Each row below holds a small network's activations on one input, seen along a few directions.
Each table varies a few parts of the input and shows all the possible inputs, shuffled.
Descriptions start from the smaller parts, as in this example, which fits no table here: one of 6 places along a line, together with either a single point or one of 11 places along a line or (one of 3 separate values, together with one of 8 places around a ring).
Shared parts are said once, and a part with two or three values counts as separate values.

Other details of the inputs vary at random and push rows far along three fixed directions, the same in every table; ignore that.

Table:
row 1: [-16  25 -58   8  49 -28 -99  29  21  48  -4]
row 2: [-60  10 -17  42  -3  11 -55  38  11 -12  -4]
row 3: [ 36 -54  42  -5  22 -37  23 -12 -25 -13 -24]
row 4: [ 33 -16   2  15 -71  40  24 -21  29 -19  39]
row 5: [ 43 -29 -58  53  40 -43 -20 -70   4  49  25]
row 6: [ -1 -49  74 -18   5 -21  35  10 -34 -54 -50]
row 7: [ 34  30 -56   1 -27  28   7  -4  17  38  44]
row 8: [-29  14 -56  46 -30  19 -69  28  15  14  43]
row 9: [ 41 -18  -6  12 122 -44  53 -38   1  26  21]
row 10: [-49  51 -35  73  48 -30 -70  61  16 -12 -18]
row 11: [ 13   3   8   0 -85  48  10   5 -17  -5  40]
row 12: [-50  24  28 -18 -23  18 -57  83   7 -24 -19]
row 13: [ 15 -46  52 -35 -27  -1  18 -12 -20 -17 -17]
row 14: [-55  24  33 -71 -37  52  51  15  15 -40  21]
row 15: [-47  29 -32 -29 -54  26 -60  67  27 -32   1]
row 16: [ -1  -9  25  27  73 -46  17 -26 -58  23 -44]
row 17: [  8  -8  87   1 -36  -4  61 -27 -30 -48 -34]
row 18: [ 65 -20 -49  32 -22  10  10 -57  39  15  45]
row 19: [ -6  36 -61  -5 -19  12 -71  61  42  -4  18]
row 20: [-52  62 -33  -7  26  11 -11  58  26  -2   9]
row 21: [ 75 -35  27 -26 -20  -2  26 -32  11   7  12]
row 22: [-60   5  84 -61 -41  56  63  37  -9 -53  18]
row 23: [-52  23  -4 -27 -52  37 -75  76  16  -9   8]
row 24: [ 53 -27 -50  23 -24   9   7 -67  33  20  41]
row 25: [-38 -17  70 -56  33  -1  77 -33 -20 -22 -17]
row 26: [  1  -8  65  25  76 -52  44 -21 -65   0 -64]
row 27: [ 59 -32 -68 -19 -41  46  29 -40  19  69 117]
row 28: [ 74 -19 -79  19 -74  28  -4 -68  39  37  90]
row 29: [ -36   22   76  -28 -118   51   38   10    8  -80  -15]
row 30: [-84  53 -30  22 -33  11 -74  52   2 -13  -5]
row 31: [ 19  18  30  -4   1  -6  46 -26 -24  -9 -29]
row 32: [ 31 -14  38 -12  46 -19  83 -32 -10   8   0]
row 33: [ -16   14  104  -74 -110   59   21   38   10  -59  -19]
row 34: [-71  70   3  19 -29  11 -43  62   7 -47 -29]
row 35: [ 65  -3 -57  11 -31   6   8 -61  -1  38  44]
row 36: [-55  33 -28  39 -10  40 -51  64  41 -36   1]
row 37: [ 12 -15   2 -30 -57  49  40 -12  -7  32  52]
row 38: [ 59 -31  12 -34   2 -19  14 -53   8  16  -7]
row 39: [-80  63  -8  -6  92 -13 -12  65  17 -26 -21]
row 40: [ 10 -26  69 -46  -3 -24  38 -27 -15 -37 -59]
row 41: [100 -35 -55  -7 -36  23 -31 -29  31  68  88]
row 42: [ 61 -57 -77  36 -28  44 -15 -57  36  43  83]
row 43: [ 20  11  24  35  79 -51  31 -18 -38   9 -47]
row 44: [ -9  14  48 -61 -55  24  -7   4  14 -22 -24]
row 45: [ 33  -2  33 -15  34 -17  78 -42 -11  12 -20]
row 46: [ 34 -62  21  13  86 -74   6 -35 -36  10 -46]
row 47: [-32  38 -36  49  79 -29 -39  52 -21  41 -12]
row 48: [-42  -4  79 -75 -85  35   5  18  -4 -43 -33]
row 49: [ 77 -10 -99  52  27 -33 -26 -72  14  63  55]
row 50: [ -50   34  -17   11   54  -23 -102   68    5   20  -28]
row 51: [ -4 -28  74  47  65 -64  31 -32 -41 -23 -63]
row 52: [ -1  13  38  -6  23  -3  54   7 -12   1 -17]
row 53: [ 17 -16  22  -4  15 -27   1  21  -3 -26 -28]
row 54: [-27  -6  55  -9  83 -52  55 -33 -42  18 -68]
row 55: [ -4 -24  -3 -45 -80  28 -11   8   9 -17  17]
row 56: [-29  12 -53  17  65 -45 -63  42  10 -14 -36]
row 57: [-64  72 -53  24  58 -18 -52  56  -2  25 -30]
row 58: [-22  13  27 -46 -74  30  -5  47  17 -60 -16]
row 59: [ 94  -5 -71  22 -70  39   6 -39  16  43  96]
row 60: [ 30  23 -19   6 -43  18   8 -18   0   0  19]
row 61: [ 23  -8  -2  -9 -27  31  38  -2  -3  33  48]
row 62: [-53  40  15 -13 -21  12 -52  97  16 -47 -29]
row 63: [ 30  -4  27  -8  14 -22  56 -61 -35   7 -32]
row 64: [-43  21 -21  36 -17   4 -54  30 -13   1  10]
row 65: [ 32 -68  16  16  90 -71  10 -34 -37  -1 -47]
row 66: [-10 -23   9  12 -62  62   2   7  22 -27  29]
row 67: [ 42 -29  -7  44  69 -54   8 -58 -50  41 -13]
row 68: [-59  66  -3  32  61 -19 -26  75 -14   2 -43]
row 69: [ 33 -52  46 -42 -16 -19  33 -49 -16  -6 -24]
row 70: [   9  -40   -4  -53 -107   49    7   -3   11  -30   32]
row 71: [ -56   10   84  -57 -108   70   52   29  -37  -33  -10]
row 72: [ 56 -33 -31 -18 -68  35 -18   8  20  17  65]
row 73: [ 48 -36 -80  31 -38  20 -20 -61  37  44  71]
row 74: [ 20 -21  32   2   5 -27  39 -66 -46   9 -29]
row 75: [-60  21 -36  14 111 -23 -32  42   0  25  16]
row 76: [ 38 -12 -65  52  48  -5 -19 -35  40  14  16]
row 77: [ 30 -15 -12  52  24 -29  -7 -25 -21  20  14]
row 78: [ -4  -5  37 -23 -34   8  43 -38 -38   2 -20]
row 79: [  3 -22  10  -1 108 -63  51 -55 -26  41 -28]
row 80: [ 27  15 -69  11  50 -16   6 -24  13  63  27]
row 81: [-61  23  52 -26  -7   2  29  10 -38  -8 -53]
row 82: [-10  23 -72   3 -16  12 -65  64  37 -22  17]
row 83: [  9  41 -37 -27 -49  36 -65  41  50   9  30]
row 84: [-77  65 -51   7  79 -21 -36  59  15  15 -16]
row 85: [-37 -36  74  -5   8   2  41 -43 -12 -46 -64]
row 86: [-37  11 -31  77  69 -34 -59  35   8   4 -19]
row 87: [-15 -14  65   2  98 -51  65 -10 -39   3 -43]
row 88: [-32  22 -81  56  62  -7 -70  13  41   9  -6]
row 89: [ 15 -24  30 -30 -56  22  22  24   5 -55  -4]
row 90: [ 74 -27  21 -38 -24  -1  25 -45  18   4   5]
Each input here is: one of 6 places around a ring, together with either one of 5 places along a line or one of 10 places along a line.
Question: Changing only the place on the ring of 6 turns row 87 into row 84. The same change can be made to row 61. Which row results?
Answer: row 80
Question: Changing only the place on the ring of 6 turns row 45 into row 52. The same change can be made to row 31. Which row results?
Answer: row 43
Question: Which other rows does row 46 become when the place on the line of 5 takes its other values? List them by row number.
Answer: row 13, row 23, row 50, row 65
Question: Which other rows does row 79 become when the place on the line of 10 takes its other values? List them by row number.
Answer: row 5, row 25, row 30, row 54, row 73, row 74, row 78, row 81, row 85

Table:
row 91: [-108   55   -2   -2  -45   45  -25   85   -4  -32    2]
row 92: [-82  24  51   4 -58  33 -33  56  -2 -56 -32]
row 93: [ 54   7 -69 -15   4   3   1 -44  37  46  45]
row 94: [ 52 -39  -5  40  26 -19  17 -67 -18  31  10]
row 95: [-36  20  23 -55 -32  41   4  46  -1  -8  23]
row 96: [ 24 -11 -51  68  83 -42 -16 -37 -19  52   2]
row 97: [ 70   5 -57  -5   1  -2   8 -45  28  41  40]
row 98: [-29  -5  29   5  46 -52 -50  33 -11 -30 -76]
row 99: [  5  47 -92  71  41  -7 -61  46  39  17  35]
row 100: [ -6 -42  77 -29  38   0  77 -19 -14 -15 -20]
row 101: [ 20 -21  67  -9   2 -23  32 -45 -43  -1 -48]
row 102: [ -3  11  41 -23 -76  50  52  -7  15 -48   7]
row 103: [-42  28 -44  49  45 -17 -31  27 -13  21  -2]
row 104: [ 50 -14 -34  -3 -66  25 -32 -22  13  32  49]
row 105: [ 54  -5  29  -2  53 -48  48 -53 -12   5 -40]
row 106: [ 23 -18 -29 -13 -41  38  34 -22   7  23  81]
row 107: [-47  29   0   2  37  -5   7   2  18 -22 -29]
row 108: [-64  11  36   1  78 -19  10  34 -18 -19 -27]
row 109: [ 23   0 -23 -35 -75  40  23  -8  -4  28  56]
row 110: [  1   7   7  12  39 -18  32 -30   9 -12 -21]
row 111: [ 66   4   9 -23 -68  26  40 -21  12  -8  28]
row 112: [ -24   13   47  -50 -108   52   37   10  -24  -19    2]
row 113: [ -6 -16  43 -24  89 -36  28  10 -15  17 -41]
row 114: [-44 -10  49  29  32 -36 -23  18 -12 -40 -62]
row 115: [-36   5 -53  33 -13   7 -88  59  35 -17  13]
row 116: [ 35 -36 -16 -14   1 -20 -35   2   9 -13 -13]
row 117: [  3   7  12 -19 -59  28   8  -7 -21   9   5]
row 118: [  -8   24  -78   33    5  -14 -111   51   27   28   18]
row 119: [ 13 -16  42 -32  29 -23  52 -27 -33  12 -10]
row 120: [ 41 -61 -12   5  -7  -5  -4 -23  15 -24   6]
Question: Describe the family of inputs behind these rows.
Answer: one of 2 separate values, together with either one of 4 places along a line or one of 11 places along a line
Question: Changing only the choice among 2 separate values turns row 96 into row 117. The same change can be made to row 99. Which row results?
Answer: row 111
Question: Which other rows does row 110 become when the place on the line of 4 takes its other values? List them by row number.
Answer: row 99, row 102, row 107

Table:
row 121: [-70  40  63 -28  27   5  42  26 -16 -38 -51]
row 122: [ 73 -51 -14  -3 -53  22  41 -57   6  12  62]
row 123: [ 13   6 -77  23 -65  50 -48   1  26  35  72]
row 124: [-48  35 -13   2  42  10  -3  42  -1   5   9]
row 125: [-52   6  54  27  28 -18   4  22 -21 -37 -56]
row 126: [-46  24   6   1  28 -15 -30  42   7 -29 -51]
row 127: [-37  24  21 -10 -94  58   0  20  18 -41   7]
row 128: [-28  18 -47  37  44 -32 -57  21  -3  17  -7]
row 129: [ 95 -47   5  24   0 -17  50 -91 -16  36  20]
row 130: [ 11  32 -62 -14 -50  46  -1  20  25  43  80]
row 131: [ 15  -1 -69  30  58 -24 -67  27  26  34  27]
row 132: [ 68 -51  80 -33  12 -32  68 -67 -29  -7 -35]
row 133: [ 63 -41 -49  18  55 -40 -11 -51  -3  51  13]
row 134: [ -5  13 -29  10  42 -25 -45  20  24   5 -12]
row 135: [-18  16  19 -41 -94  54  -5  43   6 -33   6]
row 136: [ 18 -10  -3  29  58 -49   8 -35  -8  -1 -29]
row 137: [  1 -22  40 -12  48 -42   1 -17 -17  -2 -44]
row 138: [-17 -11  79 -61 -58  34  89 -27 -24 -17  -3]
row 139: [-27   1  -2  13  46 -22 -27  37  -1 -13 -30]
row 140: [-10  20  -1 -11 -74  35 -10  25   1 -19  20]
Question: Changing only one part turns row 137 into row 134. The same change can be made to row 123. Which row results?
Answer: row 127
Question: Describe the family of inputs behind these rows.
Answer: one of 4 separate values, together with either a single point or one of 4 places along a line
Question: Which other rows agree with row 122 in the choice among 4 separate values? List them by row number.
Answer: row 124, row 125, row 131, row 139

Table:
row 141: [-50  21   9  46  49 -23 -12   9   3 -32 -37]
row 142: [ 13 -23 -17  23  47 -48 -72  30  -9  19 -25]
row 143: [-61  -3  64  -1  -5  -7 -23  50   3 -84 -66]
row 144: [-10  21 -45   0  72 -24 -17  17 -14  56  19]
row 145: [ 20 -19  58   8  53 -24  95 -54 -26  -9 -33]
row 146: [ 51 -14  21 -44 -36  11  -2 -18  17  -6 -12]
row 147: [-44   2  10  26  26 -32 -47  27 -29 -12 -57]
row 148: [ 11  35 -67   1 -15   4 -70  35  35  16  15]
row 149: [ 98 -72  -6 -25 -87  36  14 -46  42 -11  73]
row 150: [-12  26 -48  32  83 -18   3  18  12  21  14]
row 151: [ 15 -43  75 -11 -51  16  68 -59  -9 -58 -21]
row 152: [ 43 -53  22  12   1 -12  30 -57   0 -32  -8]
row 153: [-58   2  31 -25 -98  37 -47  69  -4 -46 -19]
row 154: [-74  46  -6 -56 -11  31 -34  74   4   7  20]
row 155: [ 51   1  -1  14  39 -50  27 -52 -12  19 -31]
row 156: [  1  43 -62   4 -20  -3 -56  30  29   8  19]
row 157: [-19  39 -49  40  16  -1 -42  16  -6  49  24]
row 158: [ 28 -20   4  37  30 -31  15 -56 -31  35 -11]
row 159: [  8  22 -35 -25 -61  53  11  14  -2  33  76]
row 160: [ 35 -15 -66 -50 -48  68  19  -3  62  37 103]
row 161: [-10 -19  39 -10 -76  27  15 -17 -25 -16 -14]
row 162: [-79  35  87 -11 -36  33  48  29  -8 -68 -45]
row 163: [ 29   7 -27  27  47 -18  12 -29 -27  60  20]
row 164: [ 14 -16  10 -12  80 -25  64 -28  -2  13  -4]
Question: Describe the family of inputs behind these rows.
Answer: either one of 4 places along a line or (one of 2 separate values, together with one of 10 places along a line)
Question: Start at row 142 and move only the place on the line of 10, one step at a time. The first step leads to row 153. Which rows follow, in order?
Answer: row 147, row 161, row 158, row 157, row 163, row 159, row 144, row 154
Question: List by row number the other inputs of the same sort as row 148.
Answer: row 146, row 155, row 156
